Each row below holds a small network's activations on one input, seen along a few directions.
Each table varies a few parts of the input and shows all the possible inputs, shuffled.
A made-up example of a description, with smaller parts first: one of 6 places along a line, together with either a single point or one of 11 places along a line or (one of 3 separate values, together with one of 5 places around a ring).
Shared parts are said once, and a part with two or three values counts as separate values.

Other details of the inputs vary at random and push rows far along two fixed directions, the same in every table; ignore that.
These rows show it; all are for the same input, with only those details redrawn:
[ 57 -27 -34 -15  44  -6  -4 -45 -20  -5  47   5 -28  17  11 -38]
[-13  42 -14  35  44 -21  22   3  11 -35  -5   8 -36 -30 -49  24]
[ 32 -41  -2 -45  26  -8  -5 -55 -30  31   6   7  13  67  38 -56]
[ 42   7 -41  19  53 -11   7 -21  -2 -34  46   6 -51 -26 -26  -5]
[-43  23  26  -5  21 -23  20 -12  -3  11 -55  11  16  35 -12   0]
[-48  37  22  10  25 -25  25  -2   4  -3 -53  11   5  16 -28  14]
[-40  25  22  -1  23 -22  20 -11  -2   6 -50  10  11  29 -16   2]

A family of inputs:
x1: [  8 -10   7  21  10  30  40   3  11 -10 -33  -2 -37 -48 -71  38]
x2: [-85  23  12   8 -34   7   9  39  21  18 -17  -7   8 -17   0  30]
x3: [ 40 -47   0 -22  23  13  -4 -49 -10  19   4  -7  24  82  32 -49]
x4: [ 34  -5 -25  17  -5 -20 -38  27   6 -26  67  -9 -10 -62  -4  -6]
x5: [ 68 -37 -27  -1  31  13 -38 -33  -8 -23  45  14 -12  13 -10 -43]
x6: [ 46 -67  14 -58   5  14  27 -45 -37  43 -15 -16  -3  17   2 -24]
x7: [ 24 -14   5  24  16  27  47   3  12 -17 -21 -29 -28 -38 -65  41]
x8: [-13  13   5  29 -14 -10 -35  49  20 -29  25   6   0 -61 -19  14]
x9: [-28  -1  43 -16 -10  -3  43  -4 -12  18 -83  -9 -10  -9 -42  38]
x10: [ 39   0 -29  23 -11 -22 -47  27   5 -35  66  -6 -26 -64  -2   2]
x11: [-40 -14  29 -37 -51 -15 -18  20   0  52 -13 -17  50  23  42 -21]
x12: [  5  -9 -51  24  10  20   5 -11  10 -14  79  -3 -53 -42  13  10]
x13: [ 25  12  27 -61 -27  43  37  14 -21   8 -64  29  50  21  32 -18]
x14: [ 44  68 -12   2  -7  25  47  48  -7 -48 -25  21 -17 -56 -21  46]
x15: [-31  29  33  29  15 -10   1  14  19 -27 -54  -7  34  24 -47  17]
x16: [-27  25 -18  65  18  11  21 -13  26 -20   9  10 -30 -32 -12  24]
x17: [-37  23 -29  20 -15  -4  11  31  18  -2  35 -22 -23 -50  -8  28]
x18: [ 38   9 -37  18  42 -13  -2 -23  -5 -35  34  10 -57 -16 -19   0]
x19: [ 58 -25 -36 -12  46  -6  -4 -43 -19  -7  49   5 -31  13   8 -36]
x20: [ -1  40  -4  29  27 -28 -13   8   3 -50  -8   9 -28 -29 -54  23]
x21: [-72  29  25  32   6  -2  26 -10  12   7 -36  14   2  -1   7  24]
x22: [-13 -24  43 -41   7  -5 -26 -24 -21  19 -40  19  45  66  11 -39]
x23: [-15  -4  34 -31  11 -25 -14 -20 -20  13 -41   7  41  51  -2 -27]
x24: [ 19 -11 -56  43   8  23  15 -11  23 -20  77 -30 -36 -25  10  13]
x25: [ 27 -59   1 -31 -44  16 -33   1   4  42  40 -35  47  43  62 -47]
x26: [119 -13 -35 -31  -3  58  31  -1 -13 -29  24  -3  15  -2  29 -29]
x27: [-68  36  18  31   7 -19  35 -14   7  11 -36   1   6  -1   7  24]
x28: [ 29  13  20 -43 -33  50  38  13 -10   7 -70  28  54  26  24 -19]
x29: [-76  21   6   7 -17 -10  30  -1   8  27 -19 -11  10   7  17  22]
x30: [ 94  34 -44 -14   0  30  33  18 -15 -54  18  15 -32 -60  -1   8]
x31: [ 34 -49  15 -41 -37 -15 -61  -1 -28  37  35   0  38  36  64 -40]
x32: [-55  -8  17 -21 -32  -4   8 -18 -15  55 -14  -3  20  55  56   8]
x33: [-26 -20  23 -39 -58 -15 -31  13  -6  48  -7 -14  36  29  52 -22]
x34: [ 33 -36 -44 -20 -22  11 -24  -6 -17  26  86 -17 -29   0  50 -11]
x35: [-43  14  39  28 -35 -13 -20  49  30  -4 -32 -19  59  -1  -7  15]
x36: [ 51   6 -29  12  23 -24 -47  14   2 -50  44   3 -38 -45 -37   2]
x37: [-71  21   8  27 -35  10  18  39  35  12 -19 -35  25   1  -3  34]
x38: [-73   9   5  20 -26  16  19  -2  22  26 -23   1  13  17  14  16]
x39: [ -6  27   5  24  21 -13 -32  41  20 -48   0  15 -14 -49 -61  21]
x40: [ 38 -30 -33   0  14  -3  -5 -62 -22  12  54   0 -31  14  58 -28]
x41: [-27  42 -12  56  18 -12  21  -6   7 -18  14   7 -44 -34  -4  48]
x42: [ 39 -42 -28 -18 -23  15 -41  12   2   9  84  -9 -14 -28  36 -31]
x43: [-20 -17  29 -29  17   1   0 -30 -14  25 -37  22  21  63  17 -30]
x44: [ 30 -37 -49 -22 -23   7 -23 -14 -12  20  79 -22 -29  -5  49 -22]
x45: [ -1  35  -9  30  35 -16   8   1   0 -27   0  16 -43 -10 -33  31]
x46: [-16  -8  44 -18  -7   4  38   0 -20  27 -68  -4 -11   0 -36  43]
x47: [-80  33   6  17 -25 -14  24   3  10  16 -27  -7  -5   1  12  37]
x48: [ 56 -13 -29  20  24   5 -49  12  16 -43  47  11 -21 -34 -41 -14]
x49: [ 13 -49  -3 -25 -46  19 -40   5   6  41  35  -8  29  20  48 -43]
x50: [-47  27  21  26  18   1  15  -1  19  -5 -58  23   6  23 -34  11]
x51: [ 38  60 -12  -9  -3  23  56  39  -3 -43 -31  14   1 -57 -21  24]
x52: [-43   6  33  19 -39  -7 -33  41  23   6 -28   8  47  -7  -4   1]
x53: [-11 -10  36 -39  -3 -29 -34   4 -10  18 -37   3  50  39  -1 -27]
x54: [ 53  10 -26  20  38 -15 -28  -4 -12 -46  47  11 -45 -24 -34   9]
x55: [ 50 -60  17 -41  -1   3 -51 -19  -9  18   6 -13  58  73  27 -58]
x56: [  1 -15  39 -40 -10 -24 -48   5 -20  23 -31  11  40  54  11 -17]
x57: [ 47 -39 -23 -25 -33   0 -45   9 -13  25  79 -14 -11  -4  51 -22]
x58: [ -9 -45  47 -45  -6  23  32 -21 -21  41 -62   0  10  18 -15   1]
x59: [-58  27  20  51   4   2  35 -10  26   1 -38 -13  19  16   4  28]
x60: [-80  21   5  23 -40  14   8  36  31  20 -22  -8  14  -9  -6  27]
Q: What do these inputs look like to the network?
A: one of 6 places along a line, together with either one of 2 separate values or one of 8 places around a ring
Q: The inputs of x29 and x32 match in every part but the place on the line of 6. If x17 is changed in the same way as x29 into x32, which row does it become?
A: x34
Q: The inputs of x59 and x16 match in every part but the place on the line of 6. If x15 is changed in the same way as x59 into x16, which row does it become?
A: x5
Q: List by row number the other rows that have the place on the line of 6 in common with x40.
A: x9, x10, x18, x20, x30, x33, x36, x44, x47
Q: Change only the choice among 2 separate values in x28. List by row number the other rows that result.
A: x1
Q: Change only the place on the ring of 8 in x42. List by row number the other rows that result.
A: x2, x8, x12, x21, x22, x39, x43

A family of inputs:
x61: [ 58  27 -37   2  -3   6  -4  38  -3 -45  44   9 -39 -78 -18  17]
x62: [ 34 -30   7 -25  10   3  -3 -27 -19  11  -5   2   4  24   7 -22]
x63: [-23  -1  10 -18  -3  -8   8 -12  -5  23 -19  -5  24  40  21 -14]
x64: [-95  33  44   7 -25 -24   4  34  18  21 -65  -7  34  14 -19  29]
x65: [-82  44  43   4  -3 -12  28  16  11  10 -86  13  28  24 -25  25]
x66: [  5  13  19  -3 -11  -2 -22  25   8 -14 -23   8  43  14  -2 -12]
x67: [-11  -6  17 -14 -12  -3   8 -16 -10  25 -22  -5  27  39  33  -9]
x68: [  5 -28  -3 -12  -9   7 -16 -19  -7  21  21   4   6  19  34 -24]
x69: [  8 -29  -1  -9 -12   8 -15 -20  -8  21  20   4   7  18  36 -21]
x70: [ 30 -30   5 -28  13   2  -3 -26 -18  12  -3   2   4  26   5 -25]
x71: [ 51 -12 -46  32   9   1 -21   6   7 -31  84 -15 -53 -59 -10  12]
x72: [ 38  -6 -57  29  24   7 -15  -2  11 -33  84   1 -56 -55 -12  -3]
x73: [ 62 -49 -14 -41 -25  43   0  -2  -9  17  25 -12  19   8  30 -34]
x74: [ 30  18 -47  35  27  -1   9   3  11 -39  56  -9 -48 -48 -20  16]
x75: [-44  30  26  10   0  -4  21   7   6   1 -54  11  11  10 -16  23]
x76: [-15  57   1  59  24  -9  27  34  23 -56 -23   4 -42 -75 -79  64]
x77: [  8 -29  -1 -13 -14  -4 -22  -7  -7  21  24 -12   7  15  25 -15]
x78: [ 29 -47 -14 -26  -9   0 -30 -19 -13  24  47 -13   2  22  35 -33]
x79: [-73  42  50  12 -11  -8  29  14   8   9 -90  13  30  20 -17  34]
x80: [-34  69 -16  67  17 -13  30  38  31 -51  -4  -6 -38 -69 -56  64]
x81: [  2 -27  -6 -15  -6   5 -16 -19  -6  21  22   3   6  20  31 -27]
x82: [ -4 -17  23 -32   7  -4   3 -18 -14  21 -36   4  21  39  -1 -20]
x83: [ 20 -21  -5 -22  10   8   0 -28 -15  13   5   8   2  31  20 -25]
Q: What do these inputs look like to the network?
A: either one of 3 separate values or (one of 4 places along a line, together with one of 5 places along a line)
Q: A walk changes only the place on the line of 4. It starts at x63 and steps to x74. List the rest of the walk in order.
A: x80, x67
